These are the activations of a small neural network, seen along a few directions. Each row is one input.
In each table, some parts of the input vary, and every possible input appears once, in random order.
A made-up example of a description, with smaller parts first: one of 3 separate values, together with either a single point or one of 11 places around a ring or (one of 4 places along a line, together with one of 8 places around a ring).
Shared parts are said once, and a part with two or three values counts as separate values.
(in the rows, 128 means zero)

Other details of the inputs shift rows strongly along two fixed directions, in all tables alike. That doesn't count.
These rows show it; all are for the same input, with only those details redrawn:
[144 131 101 123 132 135 133 120 109 144 120 123 113 151 118 127]
[122 129 139 124 122 130 126 136 132 126 132 138 129 114 121 130]
[127 133 110 126 159 149 134 109 117 160 121 104  96 166 120 129]

Table:
x1: [120 128 132 128 131 124 123 124 141 119 134 125 141 119 143 138]
x2: [122 126 137 126 124 136 130 139 133 121 132 139 132 118 123 130]
x3: [113 136 113 133 204 168 147  84 118 193 116  62  66 213 127 128]
x4: [165 120 106 132 113 118 136 127 114 123 127 128 136 143 124 129]
x5: [116 132 133 131 130 129 120 126 137 119 124 130 137 122 142 127]
x6: [122 129 139 124 122 130 126 136 132 126 132 138 129 114 121 130]
x7: [127 125 143 130 119 132 135 135 133 118 130 137 135 122 125 126]
x8: [114 130 134 130 134 116 116 123 139 121 129 125 134 119 141 126]
x9: [119 127 139 129 126 128 126 139 131 126 132 132 129 113 129 128]
x10: [126 128 145 128 117 125 132 132 132 123 130 135 132 117 123 125]
x11: [121 129 139 123 123 129 131 140 133 126 131 134 130 114 125 131]
x12: [160 123 108 133 110 122 135 130 109 120 119 133 133 145 123 118]
x13: [233 126   8 117  59  87 143 134  51 117 101 162 145 156 115 113]
x14: [130 128 128 135 152 138 135 115 123 151 121 100 105 162 128 123]
x15: [129 137 106 129 146 131 123 106 117 145 114 109 114 156 137 124]
x16: [125 125 145 127 120 121 136 132 135 123 133 134 133 118 125 129]
x17: [114 132 134 132 132 121 112 123 136 122 125 125 134 118 139 122]
x18: [126 123 135 123 127 132 131 137 137 123 142 134 137 115 124 141]
x19: [152 127  99 120 113 119 136 131 111 130 124 139 129 135 119 129]
x20: [130 125 148 134 118 122 125 132 132 121 130 131 131 121 124 122]
x21: [115 130 131 135 134 129 116 125 139 118 125 127 136 122 142 123]
x22: [129 122 148 133 121 118 129 132 136 122 133 130 132 122 126 126]
x23: [115 131 136 126 129 117 121 124 138 122 128 128 136 119 141 130]
x24: [120 127 138 130 125 129 122 135 129 125 132 135 129 113 125 126]
x25: [114 132 134 131 132 120 116 128 138 121 125 122 134 118 143 123]
x26: [120 124 135 132 127 136 126 137 130 121 132 136 132 117 127 127]
x27: [130 126 123 130 157 145 143 110 128 149 132 103 111 162 126 137]
x28: [119 126 129 132 135 123 118 123 143 118 134 122 140 119 143 133]
x29: [124 121 135 129 130 131 127 135 135 123 143 132 136 115 129 138]
x30: [115 134 137 127 128 121 121 128 136 122 124 125 135 119 143 127]
What is each input in this table made of?
> one of 5 places along a line, together with either one of 2 separate values or one of 4 places along a line
The inputs of x2 and x18 match in every part but the place on the line of 5. If x21 is changed in the same way as x2 into x18, which row does it become?
> x28

Table:
x31: [142 118 135 134 122 132 139 138 128 123 135 129 132 131 119 128]
x32: [103 130 143 122 143 154 124 140 132 143 135 134 110 115 111 132]
x33: [124 127 152 130 132 123 130 124 136 134 131 121 120 130 123 127]
x34: [ 92 131 152 125 157 160 123 132 137 149 136 122 103 123 114 133]
x35: [141 119 135 131 120 128 143 136 127 125 136 132 132 130 119 130]
x36: [131 131  96 136 155 142 124 106 121 138 118 107 121 162 145 126]
x37: [124 127 119 131 133 122 120 124 133 121 130 126 139 123 144 130]
x38: [115 130 140 119 105 110 118 145 147  99 138 150 160  81 142 139]
x39: [121 134 119 123 128 113 115 123 131 125 124 129 133 120 138 127]
x40: [125 130 123 125 129 117 125 123 137 121 131 124 142 120 145 136]
x41: [106 131 143 116 140 142 126 133 134 144 138 133 112 115 109 138]
x42: [123 120 148 133 145 132 134 118 144 134 142 111 125 139 128 139]
x43: [119 138 121 128 125 115 114 122 124 126 115 128 128 122 140 115]
x44: [120 141 124 122 121 109 118 122 127 126 115 127 130 120 141 120]
x45: [115 131 120 130 134 136 115 127 136 116 127 131 139 120 143 130]
x46: [121 130 117 123 133 122 118 123 135 124 132 128 136 118 139 137]
x47: [203 123  65 124  73 101 148 137  78 119 110 153 138 147 111 115]
x48: [122 134 128 113 121 135 134 138 122 138 132 142 119 115 111 137]
x49: [ 85 135 149 134 160 144 110 118 149 132 125 113 120 128 145 125]
x50: [135 123 154 131  93 108 128 148 133 104 131 152 148  97 125 120]
x51: [ 91 132 149 121 157 159 126 130 136 153 137 126 100 121 112 136]
x52: [203 128  56 130  88 112 143 124  74 125  97 138 129 171 119 106]
x53: [122 134 126 111 122 137 134 139 122 140 131 143 117 114 109 137]
x54: [ 93 133 151 117 155 152 125 128 139 153 139 125 101 118 109 140]
x55: [145 135  79 125 130 118 122 115 104 136 110 123 123 151 137 119]
x56: [144 119 135 127 119 122 142 132 130 125 138 131 132 129 116 134]
x57: [121 131 126 118 124 139 129 139 120 137 131 143 119 115 111 131]
x58: [ 90 134 145 134 160 139 110 120 145 136 127 110 118 127 143 125]
x59: [143 120 136 128 121 120 142 129 133 122 137 125 139 132 129 137]
x60: [137 123 136 139 123 128 129 126 131 116 126 126 139 133 135 124]
x61: [189 125  64 122 128 127 162 109  87 155 114 108 108 195 114 129]
x62: [165 122 100 132 121 137 147 125 107 131 121 125 124 163 118 123]
x63: [136 124 140 134 117 134 137 136 126 121 126 135 129 131 119 121]
x64: [122 125 140 126 105 103 114 140 148  97 139 148 163  85 143 135]
x65: [119 129 117 130 136 132 115 128 133 122 129 127 135 120 141 130]
x66: [142 117 132 137 126 129 134 132 130 120 135 125 136 133 128 130]
x67: [117 132 132 122 124 149 126 141 124 129 129 146 122 116 112 128]
x68: [111 126 159 139 147 139 127 125 140 138 129 111 113 137 127 121]
x69: [120 137 120 131 127 119 110 124 124 124 113 126 128 123 140 113]
x70: [140 128 138 126 113 114 137 130 126 127 125 129 129 130 124 125]
x71: [112 123 160 137 148 144 134 130 139 140 134 113 112 137 120 126]
x72: [142 123 136 126 115 118 138 132 125 128 131 133 127 128 115 128]
x73: [138 122 132 136 124 120 131 125 128 123 130 124 135 133 134 127]
x74: [ 87 134 155 124 158 169 124 132 140 148 134 128 103 123 113 133]
x75: [115 139 125 131 125 124 111 123 128 119 111 130 131 123 142 112]
x76: [138 120 152 131  98 101 126 139 141 100 139 145 157  97 132 131]
x77: [148 141  81 122 122 108 119 109 102 137 105 121 120 150 135 115]
x78: [127 124 129 133 109 114 112 143 138  97 134 145 160  94 144 128]
x79: [112 122 157 143 153 138 126 120 145 133 135 106 123 138 136 129]
x80: [120 136 122 121 125 113 121 125 131 124 122 128 134 120 141 129]
x81: [141 118 132 135 124 125 137 130 129 122 137 127 136 132 129 132]
x82: [137 123 159 123  90 107 139 152 136 106 137 153 149  95 118 130]
x83: [121 126 113 145 208 177 145  81 123 181 122  62  77 220 132 132]
x84: [145 132  76 125 136 127 125 114 108 136 118 121 125 151 139 129]
x85: [143 122 146 128  93 100 133 141 137 101 135 144 159 102 134 132]
The inputs of x83 and x59 match in every part but one. If x67 is changed in the same way as x83 into x59, which row does it become?
> x48
What is each input in this table made of?
> one of 5 places along a line, together with either one of 2 separate values or one of 4 places along a line or one of 5 places around a ring
Start at x76 and move only the place on the ring of 5, one step at a time. The first step leads to x42. Which rows follow, in order?
> x56, x72, x33
Which other rows does x32 become when the choice among 2 separate values takes its other values? List them by row number.
> x34
Which other rows does x75 become when the place on the line of 4 takes its other values? List them by row number.
> x36, x45, x49
Which other rows agree with x43 in the place on the line of 5? List them by row number.
> x35, x37, x47, x50, x51, x55, x57, x73, x81, x84
Start at x31 and move only the place on the ring of 5, one step at a time. The first step leads to x71. Which rows follow, in order?
> x68, x79, x66

Table:
x86: [106 132 156 126 119 125 117 140 143 116 131 141 136  96 129 126]
x87: [ 57 132 174 145 238 177 122  79 167 183 136  47  75 186 148 139]
x88: [143 125 120 132 124 130 131 128 119 128 124 127 126 139 124 124]
x89: [137 130 117 129 123 124 130 128 117 132 120 127 123 135 127 120]
x90: [138 130 120 128 122 125 132 125 119 130 119 129 124 139 125 120]
x91: [135 130 108 131 129 118 124 121 123 125 121 121 134 136 143 125]
x92: [136 127 112 129 127 129 125 127 118 129 124 131 125 135 125 124]
x93: [113 125 167 133 120 124 123 140 146 115 136 135 137 103 127 126]
x94: [140 126 116 128 125 134 137 128 119 129 126 131 127 138 123 128]
x95: [140 127 114 124 126 127 136 130 119 133 128 128 126 135 124 131]
x96: [144 126 122 128 122 123 135 125 120 132 127 125 125 139 122 128]
x97: [108 127 156 132 124 119 119 132 151 108 134 133 148 104 144 129]
x98: [137 128 114 129 125 129 130 130 117 130 122 129 125 136 127 123]
x99: [141 126 117 124 124 128 139 127 121 131 127 129 127 139 122 131]
x100: [139 126 112 124 127 127 131 127 120 132 130 130 125 134 122 131]
x101: [132 134 105 126 129 121 119 119 123 125 119 124 133 133 142 127]
x102: [110 124 158 129 123 131 126 145 145 115 140 140 139  99 129 133]
x103: [135 129 106 130 130 118 120 118 124 125 123 123 134 135 141 126]
x104: [138 129 117 125 124 122 134 128 118 134 125 127 124 135 125 127]
x105: [ 77 128 196 128 123 132 110 152 168 103 145 149 147  67 132 133]
x106: [138 126 110 127 128 132 129 128 118 130 129 131 126 134 123 129]
x107: [135 131 109 123 126 135 129 128 117 132 125 132 125 132 124 130]
x108: [138 128 114 125 125 122 129 124 119 134 126 129 124 134 123 128]
x109: [135 133 113 121 124 125 129 125 118 135 122 130 123 132 124 129]
x110: [140 129 120 125 122 123 137 124 120 133 124 128 125 139 123 127]
x111: [108 129 154 121 121 128 123 142 146 118 139 142 138  96 126 137]
x112: [139 128 118 129 124 131 133 127 119 128 121 130 126 139 125 123]
x113: [118 121 162 132 119 130 127 143 146 112 142 139 142 101 125 134]
x114: [146 123 119 127 124 128 137 128 121 131 131 126 127 139 121 132]
x115: [136 129 114 128 125 124 125 125 118 131 122 129 123 134 125 121]
The inputs of x106 and x113 match in every part but one. If x100 is changed in the same way as x106 into x113, which row does it become?
> x114
What is each input in this table made of?
> one of 5 places along a line, together with either a single point or one of 5 places around a ring
Which other rows agree with x86 in the place on the line of 5? List them by row number.
> x101, x105, x107, x109, x111
Which other rows agree with x112 in the place on the line of 5? List them by row number.
> x90, x94, x97, x99, x110
